Here are a small network's activations along a few directions, averaged over the inputs that share one value of a field.
Related values have similar rows: they may be neighbours, one step apart, or belong to one group.
In the rows, 500 means zero.
Random noise pushes rows far along 8 fixed directions. That doesn't count. These rows show it; they differ only by the noise:
[494 551 712 385 380 632 671 270 390 516 722 572 577 558 440 393 615 567]
[469 646 446 660 608 524 594 585 665 523 323 492 455 594 622 455 388 562]
[268 494 572 605 449 514 484 564 600 531 544 507 417 493 439 428 349 343]
[427 552 386 600 626 554 485 589 616 489 360 513 497 509 560 469 465 575]
[303 447 413 458 461 668 400 418 442 722 575 478 510 650 460 673 460 497]
[306 570 620 550 471 530 688 527 480 412 442 515 481 590 543 406 384 365]
[354 410 523 524 469 718 254 507 451 626 644 535 406 603 440 607 444 467]
[193 543 466 682 526 621 544 615 541 405 413 549 538 436 459 324 438 502]
[544 429 586 323 622 300 567 595 551 275 400 536 488 396 570 470 516 339]
[481 456 457 478 573 660 349 497 477 518 532 540 469 565 514 556 535 559]


Field SIMIP:
gipef: [369 405 121 396 514 465 469 333 369 487 435 342 635 510 423 545 623 406]
geru: [707 456 508 467 520 676 492 522 299 418 514 468 445 729 649 596 542 521]
tapom: [365 475 304 639 427 213 508 744 730 817 404 346 449 364 459 664 280 383]
zikep: [474 515 388 692 535 598 431 576 611 469 524 496 346 531 539 333 385 448]
luk: [551 331 454 382 521 577 193 231 552 350 823 535 416 325 231 315 717 429]
vub: [589 659 186 510 587 466 622 197 576 410 401 442 629 440 436 297 665 732]
foro: [643 530 553 471 634 388 339 711 549 381 261 514 354 532 630 695 393 455]
vuv: [517 489 597 529 536 423 507 637 651 624 469 596 588 309 484 493 533 660]
paran: [616 451 493 336 602 320 475 563 406 247 337 510 575 359 550 572 630 467]
sika: [214 481 465 484 427 510 637 461 175 240 364 453 598 629 505 492 436 265]
gube: [557 389 371 496 467 251 275 532 689 603 540 434 593 152 322 495 553 518]
mov: [367 364 729 248 278 416 466 454 250 615 612 560 721 358 323 701 586 483]
nen: [574 547 491 529 548 662 735 289 415  66 530 494 334 704 630 171 534 301]
fil: [413 648 799 584 348 590 930 481 308 326 599 553 527 582 540 199 510 462]
vuvez: [545 491 559 455 468 612 445 349 509 534 663 629 620 307 362 398 672 724]
rav: [773 459 599 444 540 301 467 600 523 364 482 519 510 337 492 448 623 488]
von: [444 496 597 652 488 449 438 784 516 531 499 574 619 196 414 461 542 676]
zipi: [338 492 571 585 389 459 633 649 324 375 469 507 547 445 487 431 419 379]
fona: [397 236 135 571 470 548 118 525 572 730 664 440 485 357 303 638 508 492]
meban: [432 510 589 456 244 409 588 168 737 778 860 413 431 463 291 328 422 367]
SIMIP is arranged as a ring.
Name the neighbours of zikep, in listed order. -> nen, fil
Name the neighbours of vub, in listed order. -> foro, mov
Name the neighbours of gipef, in listed order. -> gube, rav
Name the neighbours of vuvez, in listed order. -> luk, meban
